A small network was trained on made-up records. Each row is its average activation on records with the value named, seen along a few directions.
Related values have similar rows: they may be neighbours, one step apart, or belong to one group.
(in the rows, 500 means zero)
Strong random noise was added to every row along 3 fixed directions; ignore it. To show where, here is one row again and again, with new noise each time:
535, 359, 377, 632, 596, 341, 535, 639, 456, 796, 562, 411, 503, 717, 492, 550, 606
540, 502, 551, 436, 529, 337, 553, 396, 541, 299, 498, 432, 600, 391, 434, 510, 567
524, 512, 512, 487, 557, 509, 616, 433, 502, 488, 432, 336, 497, 339, 363, 419, 497
614, 627, 537, 642, 470, 610, 573, 521, 321, 434, 369, 311, 357, 468, 512, 448, 461
574, 569, 556, 516, 498, 461, 563, 437, 447, 327, 435, 378, 496, 404, 465, 479, 516


Field LUTOF:
lerim: 560, 696, 546, 623, 349, 789, 472, 611, 423, 508, 420, 533, 230, 451, 551, 424, 247
gasu: 610, 465, 389, 681, 512, 686, 549, 646, 458, 754, 499, 487, 412, 560, 425, 371, 435
nodot: 566, 543, 518, 617, 460, 553, 563, 507, 415, 434, 431, 375, 438, 505, 479, 439, 508
roto: 410, 504, 572, 403, 409, 542, 449, 559, 554, 526, 492, 619, 482, 556, 601, 565, 536
duk: 393, 481, 519, 336, 592, 359, 432, 411, 591, 492, 610, 571, 575, 414, 442, 596, 603
kipa: 575, 568, 502, 527, 344, 493, 415, 469, 445, 241, 508, 595, 519, 522, 598, 573, 373
lami: 376, 480, 509, 533, 555, 613, 516, 548, 492, 592, 530, 495, 447, 473, 594, 450, 551
dila: 548, 425, 553, 327, 549, 472, 554, 283, 699, 366, 476, 494, 654, 325, 413, 447, 508
fiv: 426, 535, 471, 517, 593, 696, 517, 470, 385, 576, 365, 394, 401, 404, 425, 353, 483
dires: 541, 682, 589, 522, 406, 872, 508, 383, 302, 359, 342, 436, 385, 364, 503, 418, 406
lito: 338, 255, 387, 449, 586, 357, 453, 568, 709, 949, 640, 630, 536, 727, 455, 596, 523
geg: 362, 525, 416, 384, 503, 566, 481, 614, 573, 682, 532, 612, 551, 468, 496, 475, 342
A value of LUTOF combines one of 3 hidden first parts with one of 4 second parts; all combinations occur once.
Changing only the second part turns dires into lito. fiv has the same second part as dires; what does that change turn fiv into? -> duk
Changing only the second part turns gasu into geg. dila has the same second part as gasu; what does that change turn dila into? -> roto

Field SOK:
posa: 653, 581, 543, 568, 537, 282, 482, 602, 444, 187, 542, 516, 625, 496, 570, 448, 648
gul: 481, 566, 667, 704, 436, 641, 497, 525, 327, 511, 441, 388, 263, 645, 683, 542, 624
kidi: 602, 400, 483, 466, 409, 323, 499, 541, 700, 396, 615, 644, 655, 500, 470, 495, 459
miki: 565, 609, 567, 559, 479, 746, 505, 432, 369, 648, 410, 416, 350, 429, 394, 487, 458
tizu: 485, 482, 398, 532, 432, 450, 447, 640, 507, 666, 607, 606, 506, 638, 453, 572, 374
fesim: 510, 316, 396, 317, 570, 455, 616, 263, 734, 382, 451, 484, 758, 292, 326, 366, 439
kefol: 269, 425, 536, 245, 543, 49, 536, 435, 719, 260, 625, 531, 773, 409, 559, 645, 663
loviv: 511, 632, 496, 590, 388, 644, 432, 769, 427, 616, 502, 607, 257, 678, 699, 589, 403
vupip: 398, 518, 484, 507, 582, 355, 434, 482, 422, 476, 548, 438, 504, 427, 444, 522, 595
tifog: 483, 537, 575, 553, 433, 687, 372, 522, 335, 431, 437, 618, 396, 630, 757, 520, 524
ninil: 490, 606, 451, 415, 576, 770, 502, 338, 416, 557, 389, 460, 396, 396, 430, 466, 297
kipug: 657, 420, 524, 542, 477, 336, 518, 416, 541, 378, 502, 469, 623, 625, 468, 548, 621
A value of SOK combines one of 3 hidden first parts with one of 4 second parts; all combinations occur once.
Changing only the second part turns kefol into loviv. vupip has the same second part as kefol; what does that change turn vupip into? -> tizu
Changing only the second part turns tifog into gul. fesim has the same second part as tifog; what does that change turn fesim into? -> kipug
